A small network was trained on invented records. Each row is its activation on one of them, seen along a few directions.
Each row is followed by the record's values for the fields Dala, Musir, Kel, Vavi, Mazi, Ref, Zet.
Not every record has every field; a missing one is written missing.
Other fields move the rows too, some of them a lot.
(in the rows, 500 means zero)
Random noise pushes rows far along 21 fixed directions. That doesn't count. These rows show it; they differ only by the noise:
[489 540 437 388 471 370 517 576 569 613 514 451 568 466 561 295 327 593
 474 410 614 621 429 416 464 515 551 591 672 554 580 457 422]
[609 383 513 467 606 477 408 669 423 581 509 474 426 580 480 403 620 402
 464 409 370 824 403 384 539 589 651 564 470 352 652 505 382]
[685 410 454 455 310 557 563 566 518 664 570 605 434 416 283 634 676 496
 513 601 412 381 453 444 451 451 622 636 265 450 515 505 298]
[570 392 511 442 660 346 392 533 489 435 565 505 353 578 462 569 550 631
 350 526 413 367 538 483 504 358 568 530 585 511 478 440 514]
[605 502 557 412 560 375 249 418 477 507 565 508 600 465 336 499 542 370
 475 475 529 766 463 643 449 416 610 368 505 324 654 357 668]
[558 486 465 492 609 401 503 475 502 485 625 519 594 585 332 375 615 399
 354 487 379 566 722 345 507 406 545 625 450 526 498 542 483]
[301 537 580 723 497 390 552 584 476 311 561 609 323 628 577 300 534 568
 347 421 381 859 464 226 482 494 414 614 588 597 321 620 439]
[467 402 485 578 404 562 566 666 470 492 574 576 648 516 478 384 431 413
 447 544 686 437 584 382 480 470 382 658 508 461 402 578 525]
[428 673 473 516 513 640 624 534 542 439 575 389 542 497 449 425 557 494
 552 478 463 592 647 272 550 496 411 545 345 667 354 604 629]
[657 555 605 465 591 505 414 735 510 492 531 716 399 247 412 508 624 534
 403 766 499 478 400 257 411 379 524 535 641 456 347 507 537]
[630 501 634 310 512 217 396 577 415 454 537 296 404 596 285 458 343 535
 310 389 603 581 528 371 422 677 650 324 619 497 574 246 586]
[614 493 472 357 583 568 594 406 543 672 573 497 609 544 371 475 275 554
 580 393 516 331 455 477 501 312 731 553 439 546 433 322 604]
[286 618 612 433 432 462 524 476 519 317 539 435 606 607 356 523 510 343
 571 439 415 550 425 281 492 571 347 487 445 573 340 612 525]
[358 466 650 450 571 636 458 616 384 555 434 400 313 417 569 527 455 648
 597 528 587 190 538 502 590 399 512 504 742 558 355 634 617]
[586 538 427 383 509 657 478 552 571 534 428 295 510 433 670 625 447 590
 630 528 544 474 452 444 492 551 562 284 377 603 582 479 486]
[396 671 505 582 681 636 406 564 527 484 407 473 508 442 534 543 503 565
 569 606 611 525 400 622 705 544 227 444 679 579 445 532 492]
[518 496 431 607 481 530 354 458 305 449 327 404 449 378 737 599 537 593
 607 562 479 435 545 484 476 495 400 183 509 418 532 502 489]
[502 529 536 331 693 370 603 519 598 439 600 645 390 687 398 514 353 416
 319 282 667 484 458 690 533 476 326 499 626 489 414 395 541]
[486 476 590 541 477 268 379 417 539 572 475 601 374 524 367 571 495 590
 402 350 597 621 385 623 339 352 599 429 616 643 415 579 517]
[401 651 411 471 387 292 445 426 645 436 559 500 502 494 579 434 531 609
 441 589 352 724 490 571 541 542 436 586 545 497 730 413 300]
[542 390 528 461 390 572 441 441 339 461 546 356 300 433 423 558 598 528
 465 414 582 539 572 546 502 522 364 207 447 411 539 435 423]
[588 566 485 658 487 659 547 495 595 570 461 462 584 501 580 519 455 633
 490 746 291 502 649 330 533 491 733 519 338 675 572 447 365]
[568 416 477 309 346 383 451 634 567 506 708 363 633 497 445 350 397 506
 348 628 646 512 683 414 464 541 562 559 547 431 780 370 418]

[409 591 488 332 308 749 653 313 646 382 722 510 461 462 575 596 513 380
 645 465 593 534 543 610 468 378 459 287 222 512 556 554 503] : (Dala t2; Musir missing; Kel missing; Vavi w7; Mazi e5; Ref d3; Zet z2)
[488 403 520 643 478 431 500 583 372 366 521 649 436 547 568 464 482 549
 365 738 387 260 620 481 605 513 473 696 602 305 486 363 418] : (Dala t2; Musir f4; Kel y2; Vavi missing; Mazi missing; Ref d2; Zet z1)
[447 398 495 501 481 501 405 327 518 464 579 299 576 585 321 438 634 406
 467 491 569 542 550 473 590 522 666 494 494 668 563 623 307] : (Dala t2; Musir missing; Kel missing; Vavi w2; Mazi e6; Ref missing; Zet missing)
[601 386 237 662 492 442 477 354 407 542 434 510 540 512 423 505 581 539
 532 303 642 517 326 564 506 463 333 461 428 537 374 504 351] : (Dala t1; Musir missing; Kel missing; Vavi w4; Mazi e6; Ref missing; Zet missing)
[502 347 534 618 584 432 513 513 446 450 565 533 444 717 535 486 368 494
 358 417 492 502 599 517 482 442 545 558 514 503 495 473 529] : (Dala t2; Musir missing; Kel missing; Vavi w3; Mazi e6; Ref d4; Zet z2)
[367 445 482 348 550 596 506 444 553 610 627 467 477 375 578 430 387 749
 599 285 386 606 406 561 462 164 189 526 570 454 455 449 638] : (Dala t2; Musir f4; Kel y2; Vavi missing; Mazi missing; Ref d4; Zet z3)
[323 481 582 427 339 322 474 503 622 580 555 665 431 552 530 658 491 606
 553 528 373 473 299 543 337 360 434 507 565 524 616 687 252] : (Dala t2; Musir missing; Kel missing; Vavi w1; Mazi e5; Ref d2; Zet z2)
[490 451 540 474 519 496 428 466 491 329 582 531 428 494 421 591 623 528
 478 590 311 451 427 574 577 444 444 622 436 327 457 323 622] : (Dala t1; Musir missing; Kel missing; Vavi w3; Mazi e5; Ref d1; Zet z3)
[399 533 538 461 369 504 508 500 483 402 594 435 390 529 602 597 494 537
 577 525 545 418 588 525 458 450 511 428 411 501 541 563 603] : (Dala t2; Musir missing; Kel missing; Vavi w3; Mazi e5; Ref d1; Zet z3)
[490 287 518 697 460 664 421 454 487 414 422 460 466 498 570 553 530 541
 495 515 634 473 383 521 504 478 621 424 467 616 340 565 476] : (Dala t1; Musir f4; Kel y2; Vavi missing; Mazi missing; Ref missing; Zet missing)
[538 425 522 537 680 701 517 441 388 620 466 477 414 420 472 311 670 366
 504 381 576 555 620 465 574 449 682 464 606 567 432 716 447] : (Dala t1; Musir missing; Kel missing; Vavi missing; Mazi missing; Ref d3; Zet z2)
[558 622 417 403 497 288 478 298 368 596 571 662 442 306 373 410 630 517
 474 582 272 357 667 604 539 328 373 548 662 253 643 378 348] : (Dala t1; Musir missing; Kel missing; Vavi w4; Mazi e6; Ref d4; Zet z2)
[407 420 523 529 374 575 606 329 639 491 415 470 647 418 583 384 419 507
 397 474 389 474 703 590 451 509 545 640 500 593 460 470 525] : (Dala t1; Musir f4; Kel y3; Vavi missing; Mazi missing; Ref d3; Zet z2)
[560 278 365 417 585 413 401 507 548 501 368 459 834 535 634 421 389 411
 549 378 513 473 256 369 435 472 658 635 534 475 439 489 472] : (Dala t2; Musir f4; Kel y2; Vavi missing; Mazi missing; Ref missing; Zet missing)
[513 497 517 478 479 381 445 543 529 403 423 540 386 435 552 546 550 567
 474 562 554 358 383 557 505 514 677 629 593 516 367 469 613] : (Dala t1; Musir f4; Kel y2; Vavi missing; Mazi missing; Ref d1; Zet z3)
[504 790 504 476 390 521 578 502 516 510 512 630 291 307 588 572 570 579
 606 624 521 524 530 580 485 477 530 403 450 481 513 497 599] : (Dala t2; Musir f4; Kel y1; Vavi missing; Mazi missing; Ref d2; Zet z2)
[658 366 500 560 389 559 495 715 331 696 398 464 357 273 442 413 554 644
 472 545 598 435 454 371 461 606 553 580 623 432 461 478 402] : (Dala t1; Musir missing; Kel missing; Vavi missing; Mazi missing; Ref d1; Zet z2)
[478 479 475 542 362 412 446 421 567 481 578 442 556 460 516 488 391 705
 404 490 627 580 628 585 370 370 396 362 481 585 545 407 602] : (Dala t2; Musir f2; Kel y2; Vavi missing; Mazi missing; Ref d2; Zet z3)
[505 233 585 747 286 753 400 591 368 557 536 441 555 392 431 405 588 557
 439 771 552 520 562 426 584 549 484 523 535 412 599 483 233] : (Dala t1; Musir missing; Kel missing; Vavi missing; Mazi missing; Ref d1; Zet z3)
[330 587 573 420 508 454 561 672 578 412 514 530 544 655 627 453 359 361
 527 465 613 570 430 482 526 652 399 526 593 490 546 594 524] : (Dala t1; Musir f4; Kel y1; Vavi missing; Mazi missing; Ref missing; Zet missing)
[725 569 396 637 548 395 503 455 435 539 318 637 505 352 382 513 556 509
 405 483 574 507 402 464 424 571 444 426 532 549 307 418 459] : (Dala t1; Musir missing; Kel missing; Vavi w4; Mazi e6; Ref d3; Zet z2)
[353 480 642 472 639 503 416 419 479 533 350 616 380 509 656 638 472 478
 594 348 468 442 409 756 479 346 451 380 670 457 430 648 575] : (Dala t2; Musir missing; Kel missing; Vavi w7; Mazi e5; Ref missing; Zet missing)
[669 236 343 420 489 495 427 591 371 421 457 273 422 502 629 514 568 477
 480 358 743 372 491 427 483 564 632 433 439 497 462 535 523] : (Dala t2; Musir missing; Kel missing; Vavi w4; Mazi e6; Ref missing; Zet missing)
[466 591 394 556 572 435 509 511 494 509 479 530 651 489 474 378 537 477
 538 555 412 461 535 458 553 534 468 745 532 460 471 496 612] : (Dala t1; Musir f1; Kel y3; Vavi missing; Mazi missing; Ref d3; Zet z3)
[318 428 592 463 357 294 329 538 439 282 627 413 520 630 223 577 610 417
 462 531 458 571 274 373 526 612 227 544 565 433 488 539 322] : (Dala t2; Musir missing; Kel missing; Vavi w3; Mazi e6; Ref d4; Zet z2)
[427 552 513 535 346 550 592 474 591 649 625 642 518 517 558 478 432 454
 563 563 678 549 506 538 419 407 515 364 504 594 655 705 227] : (Dala t1; Musir f3; Kel y2; Vavi missing; Mazi missing; Ref d1; Zet z3)
[511 481 533 365 386 436 398 651 492 651 429 466 473 417 641 639 450 525
 670 460 502 564 370 504 303 491 520 392 467 415 677 622 552] : (Dala t2; Musir missing; Kel missing; Vavi w3; Mazi e6; Ref missing; Zet missing)
[403 480 259 523 452 533 637 437 463 454 453 587 502 491 790 429 466 517
 682 360 540 402 323 559 577 439 436 651 473 412 392 523 461] : (Dala t2; Musir f4; Kel y3; Vavi missing; Mazi missing; Ref d1; Zet z2)
[526 554 515 865 428 556 580 595 398 527 358 617 595 707 549 576 229 491
 521 528 704 494 489 583 536 661 508 478 403 521 413 403 616] : (Dala t2; Musir missing; Kel missing; Vavi missing; Mazi missing; Ref missing; Zet missing)
[594 563 590 708 410 650 472 526 411 532 410 590 559 353 524 582 439 472
 580 680 536 530 486 326 357 469 540 278 413 525 406 524 564] : (Dala t1; Musir missing; Kel missing; Vavi w3; Mazi e6; Ref missing; Zet missing)
[391 336 594 605 459 442 501 569 399 658 545 641 554 578 477 481 456 580
 477 551 265 358 626 366 397 302 421 628 569 418 533 642 407] : (Dala t2; Musir f1; Kel y1; Vavi missing; Mazi missing; Ref missing; Zet missing)
[446 666 281 609 405 499 644 277 496 307 526 510 399 418 573 447 694 543
 546 457 478 528 454 337 536 454 383 445 369 672 289 575 335] : (Dala t1; Musir missing; Kel missing; Vavi w3; Mazi e1; Ref d4; Zet z3)
[640 423 372 436 601 396 496 665 485 404 517 361 283 492 624 514 682 590
 382 416 533 532 611 382 433 558 543 479 429 559 480 572 634] : (Dala t1; Musir f3; Kel y1; Vavi missing; Mazi missing; Ref d1; Zet z2)
[550 427 384 551 548 420 339 702 342 316 651 380 500 488 498 364 731 434
 378 678 792 487 719 336 578 541 410 467 583 458 565 626 513] : (Dala t2; Musir f2; Kel y3; Vavi missing; Mazi missing; Ref d2; Zet z3)
[618 585 300 658 643 356 484 598 429 697 385 593 861 627 519 451 340 448
 567 501 598 427 552 465 493 503 479 608 490 476 544 509 603] : (Dala t2; Musir f1; Kel y1; Vavi missing; Mazi missing; Ref missing; Zet missing)
[482 647 338 514 561 428 493 372 465 447 559 546 547 444 551 402 512 532
 614 491 621 515 375 409 506 350 506 404 557 545 426 523 511] : (Dala t1; Musir missing; Kel missing; Vavi w1; Mazi e1; Ref d1; Zet z2)

Which values does each new row have?
[561 423 322 452 575 483 435 635 664 598 635 436 571 602 604 570 482 611
 527 452 632 637 424 573 468 377 468 525 399 610 677 591 494] : (Dala t2; Musir f4; Kel y1; Vavi missing; Mazi missing; Ref d4; Zet z2)
[497 435 425 618 419 463 399 614 434 523 407 296 506 521 487 503 581 533
 588 517 594 471 400 430 570 639 722 746 478 630 458 629 532] : (Dala t2; Musir missing; Kel missing; Vavi w3; Mazi e6; Ref d4; Zet z2)
[548 349 526 391 327 573 557 484 584 484 630 468 546 423 442 476 308 610
 382 498 656 478 448 486 386 482 352 364 524 496 527 297 414] : (Dala t1; Musir missing; Kel missing; Vavi missing; Mazi missing; Ref d3; Zet z2)
[609 763 418 636 839 259 446 437 484 497 586 682 490 630 288 530 582 556
 431 564 333 565 575 507 584 340 434 582 503 531 460 412 650] : (Dala t1; Musir missing; Kel missing; Vavi w3; Mazi e6; Ref missing; Zet missing)
[516 434 402 568 422 553 727 600 455 574 635 587 451 572 656 235 374 517
 324 461 644 576 769 465 527 548 343 529 552 437 664 480 249] : (Dala t2; Musir missing; Kel missing; Vavi missing; Mazi missing; Ref d3; Zet z3)
[573 464 432 386 424 455 510 495 504 520 545 413 521 410 402 559 559 501
 440 534 535 351 599 501 468 518 327 469 489 507 561 495 392] : (Dala t1; Musir missing; Kel missing; Vavi w3; Mazi e6; Ref d4; Zet z2)
[537 499 337 356 289 523 645 467 660 519 700 442 416 522 612 569 518 594
 536 484 629 413 636 600 436 399 575 483 253 605 658 560 456] : (Dala t1; Musir missing; Kel missing; Vavi w4; Mazi e6; Ref d3; Zet z3)
[424 534 618 607 538 685 487 595 543 439 478 532 647 562 585 645 351 493
 551 732 437 366 602 557 505 531 363 446 432 443 530 444 708] : (Dala t1; Musir f1; Kel y3; Vavi missing; Mazi missing; Ref d3; Zet z3)
[505 537 669 590 495 434 324 459 506 442 356 589 512 411 602 570 404 400
 477 585 741 574 412 556 347 487 709 245 675 592 452 591 577] : (Dala t2; Musir missing; Kel missing; Vavi w3; Mazi e6; Ref missing; Zet missing)
[483 737 513 372 504 401 494 348 623 433 522 479 627 471 309 541 509 428
 542 517 506 510 449 492 501 534 498 430 492 608 465 446 557] : (Dala t1; Musir missing; Kel missing; Vavi missing; Mazi missing; Ref missing; Zet missing)
[576 598 412 693 583 624 515 275 399 627 530 578 527 334 382 344 609 606
 540 603 364 521 568 322 575 291 554 476 532 596 419 485 320] : (Dala t2; Musir missing; Kel missing; Vavi missing; Mazi missing; Ref missing; Zet missing)
[450 307 495 349 472 270 426 459 482 611 456 245 735 567 268 377 454 461
 397 268 536 404 591 449 433 576 491 664 642 582 506 568 471] : (Dala t2; Musir f1; Kel y2; Vavi missing; Mazi missing; Ref d1; Zet z2)
[574 558 509 502 352 452 584 552 441 550 508 583 592 507 412 509 356 501
 540 492 406 573 409 330 409 557 379 462 374 372 506 330 454] : (Dala t2; Musir missing; Kel missing; Vavi w4; Mazi e6; Ref missing; Zet missing)
[414 542 589 408 476 306 494 551 486 378 542 613 396 583 565 574 579 395
 447 550 441 372 640 518 413 489 541 487 549 424 561 644 565] : (Dala t1; Musir missing; Kel missing; Vavi missing; Mazi missing; Ref d3; Zet z2)
[543 642 541 224 530 591 616 526 679 593 609 626 529 400 518 533 297 480
 639 435 712 455 274 458 342 339 551 314 505 542 435 487 641] : (Dala t1; Musir f1; Kel y2; Vavi missing; Mazi missing; Ref missing; Zet missing)
[496 446 349 454 524 315 399 620 494 599 571 515 590 574 547 455 536 523
 612 406 570 554 408 593 486 389 587 746 509 392 618 587 670] : (Dala t1; Musir missing; Kel missing; Vavi missing; Mazi missing; Ref d1; Zet z2)
[466 487 578 314 391 466 408 523 561 383 706 436 576 557 399 397 400 349
 534 567 855 566 263 393 533 544 770 435 618 529 585 466 402] : (Dala t2; Musir missing; Kel missing; Vavi missing; Mazi missing; Ref missing; Zet missing)
[500 529 613 675 453 738 667 362 395 538 559 749 523 399 631 288 322 398
 502 595 379 586 709 468 484 340 630 491 483 305 491 364 549] : (Dala t2; Musir missing; Kel missing; Vavi w3; Mazi e6; Ref d1; Zet z2)
